Each row below holds a small network's activations on one input, seen along a few directions.
In each table, some parts of the input vary, and every possible input appears once, in random order.
A made-up example of a description, with smaller parts first: one of 3 separate values, together with either a single point or one of 11 places along a line or (one of 4 places along a line, together with one of 8 places around a ring).
Shared parts are said once, and a part with two or three values counts as separate values.

Other details of the inputs shift rows strongly along three fixed directions, in all tables alike. That doesn't count.
These rows show it; all are for the same input, with only those details redrawn:
[ 24  25  -2  -2  14  10 -20   1  16 -59  48  61 -22   4]
[ 38  32  -7   0  45   1  -6  16  12 -54  38  69 -36  12]
[-37 -47  -8  25 -57  -9  30  19 -13  45  20 -40  24   7]
[ 15   4  15   2 -13  -4 -14 -10  17 -56  65  51 -16 -10]
[-24 -29 -16  24 -30  -3  32  29 -14  41  10 -26  13  16]
[ 50  49 -21   1  77   5   1  31   6 -49  19  75 -43  26]
[ -41  -20    5   -3 -102   28  -55  -30   25  -29   60   -6   35  -10]
[-49  19 -66 -11 -52  78 -61  26   9  21 -26 -35  47  50]

A family of inputs:
R1: [ -23  -19   21   -6 -118   22  -61  -49   37  -13   43    0    1  -37]
R2: [ -7 -33 -19  12   5  -5  12  11 -20  31 -19 -59  39  -7]
R3: [  3  11  46 -53 -36  24 -37 -31   1 -40  -1  -6  33  17]
R4: [  36   36   54  -58  -44   30 -100  -44   18 -106   37   61   40    6]
R5: [ -2  18  18 -16  71   2 -17 -16 -38 -26 -16  33  16  33]
R6: [  4 -28  30  32 -10 -40  44  -4  -2  32   2 -43 -22 -49]
R7: [ 61  54 -38 -31  80  15 -22 -14   1 -36 -21  31 -36   6]
R8: [-42   0  25  26  37   9  12  29 -41  49 -36 -21   6  46]
R9: [ 25 -29 -27  18   1 -36  28   8 -38  53 -13 -35  13  -7]
R10: [ 15 -80  35  28  29 -77 107  -2 -32  12  24 -15 -11 -36]
R11: [ 27 -30  47   6  34 -77  56 -21 -14  32  33  22  13   7]
R12: [-29  11   8 -34 -86  48 -72   9  -8  11 -21 -29  76  36]
R13: [ -46    0   93  -29 -124    0  -26  -45   19  -50   47  -14   34  -27]
R14: [-11 -11  77 -22  39 -21  -3 -60 -20 -60  45  37  -4 -12]
R15: [ 24 -88  47  39 -19 -97  83 -20 -39  23  68 -28  -1 -44]
R16: [ -38   35  -93  -42    1   95  -59   11   12   39 -114  -54   37   30]
R17: [ 23  15  72   2   5 -29 -21 -26  36 -17  63  56 -14   7]
R18: [ -4  55  38  -5  80  17 -31  -1 -11 -44 -12  49 -30  38]
R19: [ -1 -37 -28   0 -34 -19  28  -9 -22  52 -21 -25  13  -9]
R20: [-67  -1 -40   9 -13  21  47  44  -2  61 -79 -57   2  14]
R21: [ -3 -40   5   3  45 -19  65   3 -12   5 -14 -25 -13  -8]
R22: [-36   0  45  -8 -89   1 -68 -45  38   2  68  13  64  -1]
R23: [ -7  37  48 -30 -52  43 -60  -9  19 -36  -8  -2  17  30]
R24: [-22   2 -15   2   4  -7  -5  32 -10  87 -22 -22  50  53]
R25: [-25 -32   9 -37 -80  21 -34 -67  26 -43  39   6   8 -19]
R26: [-45 -48  17  30 -41 -52 104  13 -17  55   1 -30 -29 -15]
R27: [  6 -29  12  40  29 -51  91  31 -14  67 -39 -24 -47 -29]
R28: [ 28 -37   6  44  32 -66  76  28 -34  57  -5 -25  -7 -43]
R29: [ 28  17  -5 -21  71   8  -6 -16   8 -47  -6   0 -13 -14]
R30: [ -8 -58  -9  35   0 -49  81  45 -42  66   8 -29  -2  11]
R31: [ 47   1  16  -5   9 -17 -34 -42  13 -55  32  30   3 -57]
R32: [ 46  13  33  11  22 -22 -13 -11  17 -48  55  33 -48 -14]
R33: [  6 -19 -26  23 -24 -19  14  15 -26  61  -3 -38  20  -9]
R34: [ 51  12 -15 -22  44  -9 -11  -5   4 -52  15  77 -36  10]
R35: [-28  -6 -36 -15 -95  42 -67 -21  13  21   1 -13  38  -9]
R36: [  7 -29  43  -2  -5 -51   7 -24  -3  30  40  14  37   9]
R37: [  8  11  21  -1  11   6  -5 -10  34 -47   4  41 -47 -18]
R38: [-22  40  -8 -23 -53  63 -56  33  -8  20 -41 -23  66  54]
R39: [-13 -13  20  19 -39  -2 -23 -17  16 -22  43 -21  28 -40]
R40: [ 35 -12  17  -9  36 -13  -7 -19  11 -74  35  48 -12 -23]
R41: [-12 -19 -56   7   1  11  11  14 -27  69 -73 -80  47   1]
R42: [ -6  78  32 -10 112   1   5  11 -16 -57 -17  67 -42  28]
R43: [-40   6 -74  10   4  43  25  64 -14  93 -98 -58  -9  74]
R44: [ 29  -3  -9 -15  34  -2  -9  -6  10 -48  -4  52 -12 -12]
R45: [-36   9 -82 -30 -35  81 -72  16   0  15 -47 -41  56  63]
R46: [ 33 -14   4 -21  16 -17   2 -28   0 -62  45  42 -16  -1]
R47: [ 66  45 -48 -22  70   6 -21  10  -2 -25 -27  68 -34  14]
R48: [ 57  36 -26 -21  68   9 -29  -1  12 -45 -26  65 -25 -18]
R49: [ 20  -7  16 -17  13 -12  38  28 -45  35 -47 -24  34  43]
R50: [ 68  56 -20   9  58  -7 -15  11   2 -29  16  57 -34  -8]
R51: [-40  -2 -37  -6 -49  51 -69   0   9  10 -14 -57  63  -1]
R52: [-33 -41  28  -6 -82  13 -42 -39  26 -43  62  -6  36 -44]
R53: [-51 -13 -45 -38 -54  68 -48 -20   8   0 -19 -54  40  36]
R54: [  3  18 -45  23  19  11  22  39 -18  78 -63 -58 -18  28]
R55: [ -6 -26  38  37   5 -73  95   5 -13  35   7 -38 -30 -68]
R56: [ -5  11 -55  22  35  11  34  60 -15  73 -72 -17   2   6]
R57: [ -6 -59  71  31  44 -79  77  -8 -69  29  24   2   7  -6]
R58: [ -2   8  45  -5 -41  18 -57 -51  46 -74  54  -3  -6 -44]
R59: [ -44  -24   17   -5 -102   28  -53  -37   39  -37   43   10   33  -43]
R60: [  1  24  -2   4  20  28  22  77 -32  73 -83 -45  14  77]
R61: [ 45  63 -48  -8  90  33 -13  51  14 -17 -46  67 -69  59]
R62: [-24 -29 -21  20 -40  -6  34  25 -11  50  -3 -11   6  10]
R63: [-41 -30 -11  -1 -94  19 -42 -20  16  23  -1 -29  46 -43]
R64: [-29 -23  29  -1 -76  24 -44 -32  42 -36  28   9  -4 -31]
R65: [ 15 -59  36  20  12 -66  83 -25 -21  32  12 -43 -10 -68]
R66: [ 30  69 -15 -15  49  -2   9   6  20 -38 -13  65 -69 -11]
R67: [-30  27 -43  -1 -10  74 -66  24  20  17 -49 -61  28  28]
R68: [ 46  39   9   4  56  -7  -6   1  13 -46  22  29 -54   8]
R69: [ 21 -78  22  23   3 -85 108  -7 -39  30  26  11 -26 -21]
R70: [-12 -39  92 -25 -58 -44 -16 -96  35 -33  95  21  30 -32]
R71: [-17 -33  44  36  14 -68  98  12 -13  22  19 -47 -24 -51]
R72: [-23 -15  72  27  11 -40  18 -14 -31  -9  49  29  10 -12]
R73: [-37 -21 -12 -33 -43  44 -32 -40  26 -24 -16 -16  20 -15]
R74: [-58   2 -26   8   1  23  37  38  -1  33 -51 -57   1  11]
R75: [ 19  29 -25  10  17  14 -21  15  -2  -9  15   6   3  14]
R76: [ -8 -21  10  27  35 -20  61  34  -4  23 -22 -26 -35   2]
R77: [ 10  40  23  -9  13 -15   6 -22  36 -58  10  53 -52 -60]
R78: [ 44  65 -27 -13  56  24 -21  10  22 -23 -29  57 -67  14]
R79: [-18 -32  53   1 -77  -6 -19 -50  32 -54  77  10 -22 -26]
R80: [-30  28 -80 -15 -30  71 -80  27  -3  31 -39 -54  57  50]
R81: [-43  13 -52   6 -53  71 -65  16  18  57 -68 -84  43  13]
R82: [-25 -16  12   0 -83  18 -41 -29  24 -38  67  10  22 -14]
R83: [ 13 -70  31  29  12 -73  79 -13 -29  22  24 -45  12 -45]
R84: [ 49  72 -43  -5 100  38 -19  47  20  -9 -69  53 -60  18]
R85: [ 58  41 -29 -14  76  -6  -6  28   4 -41   3  94 -53  22]
R86: [  1  42  22  -5  27   9 -25  -2  27  16  -4  22  -2  48]
R87: [ 30  13 -14 -26  38  11 -20 -23  16 -67  -6  58 -14 -10]
R88: [ 64  41   7  11  38  -8 -22  -9  15 -36  24  49 -54 -13]
R89: [-14   1 -50  17 -26  10  14  35 -14  73 -37 -23  11  11]
R90: [-57 -16  59  -8 -57   5 -63 -46 -14 -27  53  10  54 -12]
R91: [-24  20 -82 -31 -25  72 -75   1  -5  16 -49 -63  63  53]
R92: [  5 -60  40  53  16 -70 106  27 -23  25  38  -4 -18 -40]
R93: [-21 -12 -35  18   2  24  20  50 -11  56 -38 -41 -10  52]
R94: [ -38   -9   34   -2 -118   -9  -26  -64   25  -26   60  -30   10  -65]
R95: [ -8  68 -53  -4  52  32   0  39   0   5 -47 -19 -17  40]
R96: [ 17   7 -78   2  33   9  16  30 -39  73 -74 -53  22  35]
R97: [ 15 -63  30  18  16 -68  90 -15 -33  29  34 -45 -16 -25]
R98: [-54  -3   9  -8 -70  16  -6 -20  22 -26  28 -17   0  -8]
R99: [-26  -8  39  28  32 -71 104  29 -15  85  -8 -21  -8  20]
R100: [ 54  42 -33 -29  72  13 -23  -9  13 -46 -35  60 -23 -15]
R101: [ 57  80 -52   8 107  24 -16  46   2 -10 -46  39 -24   7]
R102: [ 18  -1 -19 -22   8  -5  12 -23   0   3 -12  11 -23 -13]
R103: [ 17 -27  10  17  25 -34  45  15  -7  -2  10  36 -22 -27]
R104: [ 40  60 -28  -3 108  40 -17  48  22 -44 -38  50 -52  38]
Q: What do these inputs look like to the network?
A: one of 8 places along a line, together with either one of 3 separate values or (one of 2 separate values, together with one of 5 places around a ring)
Q: Changing only the place on the line of 8 turns R92 into R40. The same change can be made to R39. Which row results?
A: R2
Q: Changing only the place on the line of 8 turns R67 into R71. The same change can be made to R88. Which row results?
A: R94
Q: Change only the place on the line of 8 in R53. List by row number the other rows that result.
A: R30, R45, R46, R79, R82, R93, R98
Q: Change only the choice among 2 separate values in R21. List by row number the other rows that result.
A: R53
Q: A walk changes only the place on the ring of 5. It starts at R65 and steps to R29. List the rest of the walk in order.
A: R21, R73, R16
Q: Change only the place on the ring of 5 in R25. List by row number the other rows that result.
A: R7, R53, R97, R102
Q: Change only the choice among 2 separate values in R98. List by row number the other rows that result.
A: R74
Q: Which other rows agree with R5 in the place on the line of 8? List them by row number.
A: R10, R11, R19, R41, R46, R49, R69, R83, R87, R91, R96, R100

A family of inputs:
R105: [  0  -9   0   8  11  -8  12  24 -22  33 -18 -14  13  27]
R106: [ 10 -16  16  16   3 -30  30  -1   4  -9  28  12 -23 -18]
R107: [  4  25 -13  -1  24  11  -9   7  10  -3 -14  13 -21  15]
R108: [ 10  20  -7 -15  29  18  -9  12  -9  -9 -20  13   4  37]
R109: [-27 -50  26  21 -54 -30  37 -12  -1  31  29 -33   3 -24]
R110: [ 12  -8  23   6   1 -23  28  -2   3  -6  15   9 -24 -25]
R111: [ 23 -48  29  17  12 -64  61 -17 -14   6  33  23 -19 -42]
R112: [-65 -24 -32  11 -68  29   4  18 -10  87 -59 -90  42  17]
R113: [ 10  -1  -5  12  15  -9  16  10  -3  -4  13  14 -18  -7]
R114: [  6  31  -4  -4  35  16 -21  17  -3   3 -15  14  11  28]
R115: [  0   7  13 -10  19  -6   8   2 -10  -8   1   9   0  17]
R116: [ 10  27 -28  -4  19  24 -13  18   2  -8 -22  11  -8   4]
R117: [ 12  28 -24  -7  22  22 -10  17   9 -10 -24  10 -11   7]
R118: [-19   5  30 -10 -28   4 -32 -29  10 -29  28   8  22  -5]
R119: [ 35  20 -35  -9  30   4 -10   4  -3   1 -15   4  -1   8]
R120: [-19  -3  11 -29 -70  42 -92 -69  38 -74  41  -4  31 -40]
Q: What do these inputs look like to the network?
A: either one of 3 separate values or one of 5 places around a ring or (one of 2 separate values, together with one of 4 places along a line)
Q: Change only the choice among 2 separate values in R112. List by row number the other rows that result.
A: R107
